These are the activations of a small neural network, seen along a few directions. Each row is one input.
Each table varies a few parts of the input and shows all the possible inputs, shuffled.
A made-up example of a description, with smaller parts first: values(3) and (point or ring(9) or (line(4) and ring(8))).
Shared parts are said once, and a part with two or three values counts as separate values.

Other details of the inputs vary at random and push rows far along two fixed directions, the same in every table; ignore that.

A family of inputs:
R1: [-8 7 -51 56 7 -32 -19 -26 46 3 -29 36 -67 66]
R2: [13 1 11 -23 52 -9 8 -24 -37 34 -54 -10 -6 -11]
R3: [0 -20 -20 2 35 -16 0 32 -50 22 -25 -44 33 -8]
R4: [-7 -9 1 -37 -72 38 -8 43 76 -81 84 12 47 -17]
R5: [-22 -16 26 -25 -83 60 9 31 64 -70 87 9 43 -1]
R6: [-16 -9 -5 -16 -77 48 2 37 75 -60 50 6 22 30]
R7: [8 13 -10 14 3 -6 14 30 -53 59 -2 -6 33 -28]
R8: [-7 -20 20 -18 8 3 12 29 -36 -11 42 -32 54 -64]
R9: [3 10 11 2 59 -25 -1 -15 -53 19 -29 -20 -9 2]
R10: [11 8 35 -31 39 -7 32 2 -42 29 -29 -28 25 2]
R11: [-11 -30 -5 -37 -58 27 12 56 85 -72 95 7 29 -23]
R12: [-17 -18 -12 -21 -50 31 -12 38 79 -80 51 5 28 37]
R13: [10 12 -10 10 -9 5 0 20 -60 50 -19 -17 40 -24]
R14: [-12 -15 -25 40 -20 4 -24 -43 29 -10 -14 26 -48 21]
R15: [18 12 45 -66 19 9 17 13 -22 -5 25 -9 59 -59]
R16: [17 -13 26 -4 27 -33 -5 36 -47 29 -17 -25 15 -14]
R17: [23 24 14 -20 36 -4 -6 -34 -43 43 -46 14 7 -21]
R18: [-8 16 -44 61 -20 -15 -5 -27 43 23 -30 37 -72 59]
R19: [-15 -7 15 0 29 -5 3 22 -39 -12 14 -24 46 -9]
R20: [11 -2 -3 -9 -3 -9 -4 -59 56 -11 -24 29 -65 13]
R21: [12 -5 -34 19 14 -9 -19 0 -53 47 -42 -12 10 -23]
R22: [-17 -34 20 -21 26 5 16 45 -38 -21 30 -49 63 -25]
R23: [14 20 8 1 35 -8 -13 -27 -57 35 -26 2 -6 -26]
R24: [12 17 7 -2 -27 14 0 -55 43 9 -31 38 -48 34]
R25: [2 17 -54 56 -18 -14 -31 -38 41 17 -26 59 -63 37]
R26: [-1 -14 21 -32 32 10 9 14 -33 -6 8 -31 17 -29]
R27: [-9 -10 -8 27 41 -14 -4 -11 -56 28 -33 -19 0 -15]
R28: [-9 -32 -5 -40 -71 38 -2 46 79 -80 80 -3 37 -19]
R29: [5 17 -26 22 27 -12 -18 4 -54 37 -42 -7 17 -7]
R30: [10 -4 16 -16 39 -17 8 -8 -49 20 -1 -28 -2 -53]
R31: [-13 -2 25 -18 16 18 4 36 -43 -16 33 -21 72 -38]
R32: [-22 -3 -9 48 -14 -9 1 -29 30 -13 -13 8 -46 60]
R33: [-4 4 12 0 5 13 -9 10 -43 3 17 -2 49 -37]
R34: [0 -18 16 -19 57 -16 12 7 -52 10 -14 -44 6 -13]
R35: [-4 -1 30 -62 -35 47 2 1 87 -77 41 29 14 20]
R36: [-5 -7 48 -74 -55 61 28 25 82 -72 61 7 36 14]
R37: [1 -9 -21 6 37 -14 7 36 -46 37 -10 -21 25 -27]
R38: [13 23 0 17 -17 -14 3 -76 53 13 -39 41 -84 37]
R39: [4 16 -53 52 -30 -3 -44 -47 34 9 -43 48 -56 41]
R40: [3 -10 -21 2 25 -3 -6 26 -53 28 -27 -31 32 -23]
R41: [11 19 -16 29 0 -24 4 -1 -51 54 -28 -14 4 -22]
R42: [-8 7 -7 37 0 -17 -1 -55 37 -5 -34 14 -91 72]
R43: [0 -10 -49 35 -20 -6 -18 -16 41 9 -12 34 -48 21]
R44: [9 8 7 28 -16 -28 -31 -11 39 -9 -17 34 -50 49]
R45: [3 18 -10 37 -24 1 -12 -67 33 11 -30 35 -88 44]
R46: [-7 6 23 7 -7 -3 19 11 -38 12 28 -20 33 -40]
R47: [-9 1 -33 40 -26 -8 -6 -11 35 -2 -26 4 -38 65]
R48: [-1 -18 -20 5 47 -27 13 41 -44 31 -9 -34 26 -11]
R49: [11 -6 12 -18 33 1 0 -6 -56 26 -11 -22 8 -41]
R50: [1 16 -38 39 -16 -24 -15 -21 43 1 3 43 -48 12]
R51: [6 19 10 1 50 -12 -6 -20 -55 25 -30 -7 -10 -13]
R52: [13 23 12 3 41 -26 -4 -29 -51 29 -16 -4 -16 -38]
R53: [17 8 39 5 8 -29 8 38 -51 42 -12 -21 21 -3]
R54: [3 14 28 -10 28 2 20 3 -57 28 -10 -28 10 -17]
R55: [6 -23 39 -71 38 10 28 32 -21 -14 8 -40 57 -23]
R56: [-29 -17 29 -25 -68 56 16 39 66 -80 83 -1 41 12]
R57: [-1 19 -41 62 -30 -30 -2 -36 46 25 -16 41 -79 35]
R58: [-5 2 26 -16 7 3 6 26 -40 -12 46 -17 64 -62]
R59: [1 16 4 21 -23 -8 2 -51 38 -5 0 20 -72 19]
R60: [-7 -16 41 -80 -29 44 14 27 85 -93 62 6 42 21]
R61: [17 -8 25 -53 18 17 9 -1 -22 13 -9 -9 33 -37]
R62: [-6 12 -41 38 -7 -9 -18 -11 40 -1 -11 39 -40 36]
R63: [-11 2 -33 43 -14 -18 6 -1 41 7 -9 14 -45 61]
Description of these inputs: values(3) and (point or (line(4) and line(5))).
Changing only the values(3) part turns R9 into R42. The same change can be made to R35. Which row results? -> R36
Changing only the values(3) part turns R41 into R4. The same change can be made to R24. Which row results? -> R17
Change only the line(5) part in R52. List by row number the other rows that result. -> R4, R15, R50, R58

A family of inputs:
R64: [-16 4 -26 44 37 -14 5 -44 -19 23 -46 -8 -60 49]
R65: [19 41 44 -13 5 -13 25 10 -75 50 -8 -23 39 -42]
R66: [15 16 0 -22 29 1 -7 1 -66 50 -18 1 27 -57]
R67: [2 0 39 -62 32 32 37 4 -38 7 14 -23 38 -51]
R68: [-28 -5 -10 34 16 -12 6 -53 46 -28 -15 21 -67 46]
R69: [-13 -11 31 -1 11 2 12 49 -47 4 45 -31 70 -52]
R70: [-20 -14 9 -24 -13 13 -2 48 9 -45 65 -2 63 -30]
R71: [-1 2 -1 35 58 -56 -5 -30 -1 21 -46 9 -67 43]
R72: [-3 1 -6 -20 12 21 -2 67 -42 -13 43 -31 78 -33]
R73: [-12 -26 40 -32 44 -2 3 34 -43 -26 5 -43 55 -26]
R74: [-17 -16 -27 26 -73 21 -4 17 85 -24 24 20 -12 46]
R75: [0 13 -9 15 54 -24 -8 23 -63 22 -8 -10 40 -43]
R76: [-7 -2 -50 12 -52 20 -15 22 91 -41 14 33 -4 42]
R77: [4 2 -15 18 67 -34 14 -62 -60 49 -56 -20 -37 -24]
R78: [-4 -9 2 -12 -61 12 5 11 55 -55 65 0 -7 -23]
R79: [7 -8 21 -42 -23 21 -1 -17 96 -47 21 36 -58 40]
R80: [-10 -20 -14 15 -60 16 -15 -24 82 -46 45 22 -34 5]
R81: [-18 -5 -1 8 -63 24 5 41 42 -52 64 -10 1 21]
R82: [-3 10 -24 69 28 -26 -12 -14 -73 70 -43 -17 -23 9]
R83: [-13 -2 -43 40 -3 -8 12 -40 48 9 -49 15 -63 69]
R84: [-8 8 46 -52 -32 43 32 -25 62 -55 36 10 9 23]
R85: [19 25 19 4 6 -23 0 -64 49 6 -45 36 -80 72]
R86: [6 -18 -3 -12 0 -19 -6 -30 68 -34 7 14 -61 30]
R87: [3 -29 7 -32 -30 20 5 32 10 -37 65 -6 51 -53]
R88: [13 28 -4 24 -12 -11 -3 -33 -8 36 -29 21 -60 -9]
R89: [-21 -37 16 -35 -30 43 -10 34 54 -88 43 -23 18 40]
R90: [-1 -8 10 17 39 -23 6 31 -77 31 3 -14 49 -46]
R91: [9 -18 21 -51 20 -3 33 83 -17 8 19 -45 71 -5]
R92: [2 -12 -33 36 21 -25 -16 -24 0 24 -87 -6 -43 57]
R93: [10 5 44 -46 -41 35 16 27 9 -24 49 10 65 -23]
R94: [5 30 -9 14 -31 -1 -20 -55 41 1 -23 50 -40 38]
R95: [-22 -7 20 -2 -55 12 10 41 58 -69 78 3 13 -3]
R96: [25 49 1 9 35 -17 -9 -31 -54 54 -52 13 8 -16]
R97: [9 3 -3 17 66 -40 3 6 -60 48 -42 -30 -25 30]
R98: [16 21 -3 35 28 -16 -10 -42 -59 83 -55 10 -37 -27]
R99: [6 -16 -18 20 37 -30 -27 -68 -8 8 -68 -5 -65 13]
R100: [9 20 -27 5 -17 18 -28 -37 55 -12 -12 52 -50 7]
R101: [9 16 56 -37 -18 26 21 27 -35 15 36 -19 77 -44]
R102: [0 2 5 -12 -20 0 30 79 -41 25 25 -42 72 -34]
R103: [4 3 -47 20 -14 -5 -31 -40 55 -27 -1 33 -45 1]
R104: [5 -5 -4 3 6 5 -28 -72 40 -11 -62 32 -88 42]
R105: [-3 -26 -7 -20 -44 26 16 74 16 -16 45 -7 73 -10]
R106: [11 3 -24 4 39 -30 -13 -11 -71 46 -20 -15 20 -59]
R107: [5 5 -32 8 25 -21 2 41 -73 65 -32 -22 57 -25]
R108: [5 2 -30 59 35 -28 -10 -4 -82 64 -44 -8 -12 5]
R109: [16 4 62 -58 29 11 12 6 -53 0 -20 -34 59 -21]
R110: [7 -3 -8 4 -40 23 -14 -27 52 -13 6 51 -43 8]
R111: [-22 -15 -18 -11 -47 33 -14 38 42 -56 62 4 27 18]
Describe the family of inputs behind these rows. -> line(6) and (values(3) or line(5))
Changing only the line(6) part turns R66 into R70. The same change can be made to R79. Which row results? -> R71
Change only the line(5) part in R78. List by row number the other rows that result. -> R80, R87, R103, R106

A family of inputs:
R112: [-15 -12 -39 15 -28 12 -28 -23 69 -53 22 32 -32 13]
R113: [-10 8 0 19 -64 15 12 -12 70 -21 22 26 -37 44]
R114: [7 22 2 48 39 -44 -2 -29 -66 57 -30 -1 -33 -22]
R115: [22 29 37 -24 5 2 11 -57 9 23 -42 21 -36 19]
R116: [-9 -11 -24 32 14 -14 -24 -34 -7 -7 -16 1 -35 -4]
R117: [15 15 27 -27 27 1 8 -38 10 11 -54 6 -36 44]
R118: [-5 17 -20 17 -65 23 -10 -15 70 -22 12 46 -18 36]
R119: [-8 -9 -38 27 21 -11 -19 -12 2 3 -32 8 -15 25]
R120: [-21 -44 23 -52 -23 42 7 68 24 -77 73 -35 78 -15]
R121: [10 13 39 -25 16 8 24 53 -108 49 10 -49 101 -68]
R122: [-15 -19 41 -50 -35 30 30 91 30 -59 83 -34 75 9]
R123: [-1 1 -13 44 60 -54 -5 -22 -61 39 -33 -20 -33 -16]
R124: [-10 -13 15 -56 -43 53 13 83 32 -55 70 -15 95 -3]
R125: [10 9 34 -38 -24 25 -5 -68 72 -44 11 45 -55 12]
R126: [-23 -28 -18 16 -22 5 1 -4 72 -49 16 6 -41 54]
R127: [-4 2 -15 29 -2 -4 -10 -7 -6 14 -35 -2 -20 44]
R128: [-1 -1 -21 41 54 -41 0 -28 -61 46 -38 -20 -34 -21]
R129: [3 13 -12 38 39 -32 14 -2 -61 67 -58 -23 -19 27]
R130: [-11 -1 -7 21 -51 21 -23 -35 58 -41 26 37 -41 11]
R131: [-9 10 8 24 -57 2 7 -6 69 -27 26 27 -37 49]
R132: [-3 11 -7 35 -4 -10 0 -33 -5 19 -3 15 -42 -6]
R133: [-13 -15 -11 33 28 -33 -3 -4 2 -1 -19 -10 -35 38]
R134: [5 -27 -1 -45 14 11 8 78 -31 -4 31 -35 90 -47]
R135: [-3 -31 65 -109 4 48 26 39 40 -81 55 -27 64 -15]
R136: [26 18 16 -33 9 1 22 68 -93 68 6 -32 105 -78]
R137: [4 5 -30 12 -59 16 -25 -18 73 -23 25 53 -35 -1]
R138: [11 15 17 -26 34 7 8 42 -106 44 21 -28 97 -100]
R139: [20 17 -37 31 29 -30 -8 8 -54 77 -69 -2 -4 11]
R140: [16 4 -46 32 44 -39 -22 -19 -53 57 -49 1 -20 -36]
R141: [11 0 17 -27 40 -9 -5 -65 8 -11 -32 9 -50 -4]
Describe the family of inputs behind these rows. -> ring(5) and (point or line(5))
Changing only the ring(5) part turns R116 into R120. The same change can be made to R128. Which row results? -> R126
Change only the line(5) part in R124. List by row number the other rows that result. -> R122, R127, R129, R139

A family of inputs:
R142: [0 6 -41 31 -45 1 -10 -13 67 1 -18 36 -53 55]
R143: [11 12 -25 31 2 -22 1 -3 -23 47 -20 6 -18 -16]
R144: [-1 0 34 -39 0 17 10 -28 39 -40 26 10 -22 -1]
R145: [2 6 17 -24 -14 15 14 55 -33 5 44 -13 82 -44]
R146: [3 20 -12 38 9 -25 -3 -12 -31 39 -17 10 -8 -13]
R147: [26 7 52 -53 70 -11 26 11 -96 51 -38 -47 55 -45]
R148: [5 4 -56 66 42 -47 -32 -48 -8 44 -84 21 -78 49]
R149: [-15 -28 -14 -34 -61 44 -16 44 100 -88 65 20 25 21]
R150: [11 15 21 -17 51 -9 9 -36 -29 24 -45 -5 -20 11]
R151: [-19 -12 -16 39 -24 -1 -9 -33 53 -27 -8 18 -66 58]
R152: [4 0 -6 -7 48 -10 8 35 -97 50 -26 -43 70 -46]
R153: [-3 -10 -8 -1 -29 0 12 24 44 -16 24 3 -13 20]
R154: [-10 4 -18 39 -30 -3 -16 -23 55 -20 -14 25 -55 68]
R155: [0 11 -4 33 24 -34 6 -4 -32 35 -25 -3 -13 11]
R156: [-25 -33 -2 -26 -60 38 0 24 94 -94 83 5 12 7]
R157: [0 -9 -29 5 -11 5 -23 10 18 -14 10 17 5 -7]
R158: [7 -7 -9 3 56 -30 -5 22 -76 38 -11 -30 28 -51]
R159: [-5 -11 -9 -17 -11 20 0 31 -15 -13 30 -14 55 -35]
R160: [-4 10 -36 74 26 -33 -16 -60 -19 51 -85 11 -80 59]
R161: [17 8 30 -17 37 -19 6 -45 -28 27 -36 -6 -29 -16]
R162: [-14 -12 -38 33 -18 -1 -16 -29 62 -28 -19 20 -52 59]
R163: [8 11 21 -34 2 21 1 -28 13 -14 4 17 -5 -8]
R164: [25 15 37 -41 52 -7 14 -5 -79 52 -48 -27 37 -36]
R165: [-5 -9 17 -24 -13 30 10 45 -40 -3 39 -26 73 -43]
R166: [-17 -34 -7 -23 -36 20 -10 33 84 -83 61 10 3 19]
R167: [3 28 -39 76 12 -35 -27 -53 -19 54 -81 27 -73 53]
R168: [14 10 44 -37 78 -18 25 -9 -84 37 -29 -34 21 -38]
R169: [3 17 -5 5 -3 7 -13 -71 58 -14 -42 43 -77 56]
R170: [17 2 44 -63 -1 25 11 5 -12 -8 16 -8 44 -40]
R171: [8 0 -5 -20 -28 16 11 49 -7 10 33 -6 50 -32]
R172: [4 -1 -32 29 26 -24 -23 -10 -27 24 -22 7 -14 -23]
R173: [-1 11 -57 79 24 -40 -28 -72 -15 45 -71 25 -81 19]
R174: [-14 -8 -6 5 -35 26 -4 8 29 -23 11 5 4 26]
R175: [-1 0 -34 30 -35 -5 -4 -12 69 -3 -15 27 -58 62]
R176: [5 30 -42 75 13 -41 -19 -51 -12 63 -81 34 -67 52]
R177: [-8 -11 22 -20 -7 24 14 41 -40 -7 45 -31 66 -52]
R178: [-3 0 18 -17 -4 6 18 49 -12 -2 27 -18 56 -5]
R179: [-19 -14 15 -21 -71 32 8 33 96 -81 91 18 15 14]
R180: [12 18 11 2 31 -10 4 35 -108 57 -9 -32 67 -55]
R181: [-11 -2 6 11 -29 5 -4 6 29 -30 35 4 -11 11]
R182: [-18 -11 12 -16 -81 44 -5 29 88 -87 88 20 16 7]
R183: [-7 -6 25 -14 0 3 12 43 -22 -15 34 -27 42 -12]
R184: [-26 -36 0 -28 -53 36 4 31 94 -97 74 1 13 22]
R185: [12 -11 66 -78 26 12 30 26 -29 -16 23 -37 56 -42]
R186: [0 -2 19 2 49 -14 17 25 -108 51 -6 -52 49 -56]
R187: [10 10 3 8 -15 -4 -15 -82 60 -12 -34 44 -86 29]
R188: [8 7 -20 27 10 -28 6 -1 -22 46 -18 -4 -25 -7]
R189: [8 4 54 -69 21 26 22 15 -32 -15 39 -20 59 -65]
Changing only one part turns R165 into R186. The same change can be made to R170. Which row results? -> R161
Describe the family of inputs behind these rows. -> ring(6) and (values(2) or line(6))
Change only the values(2) part in R147. List by row number the other rows that result. -> R150
A walk changes only the ring(6) part. It starts at R159 and steps to R152. List the rest of the walk in order. -> R162, R184, R156, R173
A walk changes only the line(6) part. It starts at R143 and steps to R146. List the rest of the walk in order. -> R182, R177, R173, R172
Change only the line(6) part in R148. List by row number the other rows that result. -> R154, R160, R162, R175, R178
Change only the ring(6) part in R169. List by row number the other rows that result. -> R144, R150, R163, R168, R189
